These are the activations of a small neural network, seen along a few directions. Each row is one input.
In each table, some parts of the input vary, and every possible input appears once, in random order.
Descriptions start from the smaller parts, as in this example, which fits no table here: one of 4 places along a line, together with either a single point or one of 9 places around a ring or (one of 3 separate values, together with one of 8 places around a ring).
Shared parts are said once, and a part with two or three values counts as separate values.

Other details of the inputs shift rows strongly along two fixed directions, in all tables alike. That doesn't count.
These rows show it; all are for the same input, with only those details redrawn:
[-35 -27   5  -8   6 -38  -8  36   9  -4  27 -14]
[-21   2 -75   9  28 -36 -36  11  37  -3 -62 -34]
[ -8 -19  21  25  -3   5  29   1  10   3  48  -3]
[-10   3 -62  26  24 -16 -17   0  38  -1 -45 -26]
[ 23   3   3  64   1  39  48 -33  22   4  33   2]
[  4 -11  15  38   0  15  35 -10  16   0  44  -1]
[-29 -12 -42   0  19 -41 -26  23  26  -5 -27 -26]

Table:
R1: [-19 -25  23 -12  -7 -13  11 -24 -29   9  22  33]
R2: [ -5 -21  20   8   2 -11  13  40   9  -9  36  -3]
R3: [-16 -18 -28  13   3  -9  -4 -17   6   2 -20  15]
R4: [  5  -2  -9  21 -10  27  27 -47   2  29   3 -18]
R5: [ 49  24  34  26 -12  50  42   3  -3  -7  52   9]
R6: [-33   5  41 -66 -23 -12  -6  36 -28  13  26 -39]
R7: [ 24  28   0  42 -21  28  10 -79  42  24 -16 -29]
R8: [  2   9   3 -57   3 -23 -35  48 -19 -11 -12 -22]
R9: [  1  -4  17 -33   4 -22 -19  54 -14 -28  14  27]
R10: [ 30  29  40 -21 -24  26  23  17 -20  -6  39 -21]
R11: [ -4 -21  62  -3 -37  43  40 -30 -40  15  61  31]
R12: [ 30  31 -24   8   8  53   5 -49  -7   9 -52   9]
R13: [ -2 -12   7  31  12  -9  19 -11  -5 -16  19  46]
R14: [-26 -19  26 -17 -10 -39   1  67   7 -12  41 -25]
R15: [ 20  -2 -12  38  18   1  13  -2   8 -22  -9  44]
R16: [  4  -1  24 -49   1 -13 -25  42 -27 -15   9   1]
R17: [ -2  18 -23 -51   7 -12 -40  26 -11   3 -53 -35]
R18: [ 32   6 -36  61  17  26  15 -16  29  -9 -28   9]
R19: [ 37  31  21  12   2  62  36 -57 -27   6  -2  41]
R20: [ 35  26   8 -12   9  26   4 -20 -32 -10 -27  34]
R21: [ 14   3 -41  62  17  22  13 -29  29  -3 -19   3]
R22: [-16  10  42 -66 -25 -15 -12  50 -30   1  21 -37]
R23: [-25  -4  -6   7  -4 -20   5  21  22  -3  19 -32]
R24: [ 10   3 -38  35   1  29  11 -56   9  24 -31 -10]
R25: [ -7  22 -10 -40  -2 -31 -29  64   8 -17  -3 -37]
R26: [ 13  15  -8 -27   4  15 -22   6 -15   1 -38 -10]
R27: [-24  10 -70 -28   5 -19 -46 -10   5  22 -77 -50]
R28: [-13 -11 -26  14  10 -21  -2 -23  -2  -1 -21  31]
R29: [-42 -44  25 -19  -9 -37  -6  21 -13   7  37   4]
R30: [  9 -19  31  28 -21  45  47 -52 -19  17  39  28]
R31: [ 12  33 -38  15 -19  39  10 -50   8  26 -37 -44]
R32: [ 30  -7  41  32  -1  31  39  11  -4 -14  51  50]
R33: [  7  -3 -10  38  -4  21  32 -35  13  18  13  -9]
R34: [ 46  31 -18  11   8  51   6 -34 -10  -2 -50  13]
R35: [-29 -27  59 -25 -15 -48 -26 -20 -10   3  23  41]
R36: [ -7  -9   7   3  -9 -16 -30 -46  20   9 -25  15]
R37: [  9   6  72 -16 -26  52  44 -11 -35  20  65  -1]
R38: [ 19  30 -55 -12  29 -22 -39  19   3 -29 -66  26]
R39: [ 12   9   0  12  -8  34  19 -55 -24  10  -9  32]
R40: [-10  -3   3  -3  -7 -24 -34 -40  31  21 -23 -22]
R41: [-47 -24  23 -42 -29 -31   0  20 -15  22  38 -42]
R42: [ -1 -13 -19  38  11   8  11 -15  15 -11  -3  24]
R43: [ -5  -8  13 -13  18 -33 -10  45 -10 -26  13  49]
R44: [  9 -23  32  30   0  11  31  17  -2 -16  41  39]
R45: [-24  -4  25 -54  -2  -6 -21  18 -29  10  -1  -8]
R46: [ 59  35 -22  14  12  47   5 -30  -7 -14 -42  20]
R47: [ 18   1  55 -41  -1  -1   3  24 -48 -25  35  50]
R48: [ -9   9 -54  -5   3   8 -31 -32   0  19 -65 -23]
R49: [ 12  24 -62 -12  25 -15 -48  30  17 -17 -66 -12]
R50: [  3  -7   4   4  13 -13  -7  43   5 -13  12  13]
R51: [  2   8 -12  36 -16  20  35 -31  17  17  14 -28]
R52: [-35 -27   5  -8   6 -38  -8  36   9  -4  27 -14]
R53: [ -7  19 -36 -14  10 -35 -25  56  26 -10 -26 -38]
R54: [-15 -15  28 -24   3 -33  -6  71  -3  -9  41  -1]
R55: [-22 -13  -4 -12  -1 -40 -54 -27  24  13 -36 -11]
What do these inputs look like to the network?
Answer: one of 5 places along a line, together with either a single point or one of 10 places around a ring
Changing only the place on the line of 5 turns R42 into R23. The same change can be made to R11. Which row results?
Answer: R31
Changing only the place on the line of 5 turns R7 into R36. The same change can be made to R14. Which row results?
Answer: R44
List by row number the other rows that have the place on the line of 5 in common with R13.
Answer: R1, R15, R19, R20, R28, R35, R38, R39, R43, R47
Which other rows does R37 become when the place on the ring of 10 takes its other values? List them by row number.
Answer: R2, R4, R5, R8, R17, R27, R33, R52, R54
A walk changes only the place on the ring of 10. It starts at R50 and steps to R18. List the rest of the walk in order.
Answer: R21, R29, R24, R48, R45, R26, R16, R49

Table:
R56: [ -2 -17  41  -4  -1   1  18  45 -18 -13  44  26]
R57: [ 14  11  -8  50  -1  23  24 -35  18  11   1 -12]
R58: [  0   0  58 -41 -24   6  -1   4 -41   5  36  16]
R59: [ 23  26 -30   6  16  22 -10 -17  11  -1 -46  -1]
R60: [ 17  20 -49   5  13  -6 -21  -1  27  -8 -57 -19]
R61: [ 61  34  24  25 -10  67  35 -51 -20   2   2  31]
R62: [  0 -31  40  36  -3   1  34  -4  11  -1  64  21]
R63: [-64 -44  27 -31 -13 -72 -29  49   7  -5  37  -5]
R64: [  0  14 -70  15  29 -22 -26  17  27 -22 -52  -2]
R65: [ -1  20 -51  -9   7   9 -24 -27   6  21 -59 -31]
R66: [-61 -36 -31 -21   2 -67 -37  22  17   8 -19 -33]
R67: [-52 -22  -5 -59  -9 -48 -38  38  -3   9 -10 -42]
R68: [ 41  30  19  18 -23  68  39 -69 -22  19   5   8]
R69: [ 43  20  10  23   8  47  26  -7 -11 -11   6  32]
R70: [ -5 -31  29  32   5  -7  29  17   8 -16  58  37]
R71: [  4  24 -55 -16  14  -9 -40  -9   7  -1 -69 -30]
R72: [  7  -5   7  38 -12  31  40 -41   7  21  29 -17]
R73: [ 37  38 -53  -8  25  18 -22  -9  -7 -14 -82  23]
R74: [-52 -32  37 -60 -12 -54 -36  59 -15   3  32 -18]
R75: [ -8 -19  59   3 -12  -8  38  20  -9  -6  81  15]
Changing only one part turns R65 into R69. The same change can be made to R72. Which row results?
Answer: R64
What do these inputs look like to the network?
Answer: one of 4 places along a line, together with one of 5 places along a line
Which other rows does R58 become when the place on the line of 5 takes its other values? List them by row number.
Answer: R57, R63, R71, R74
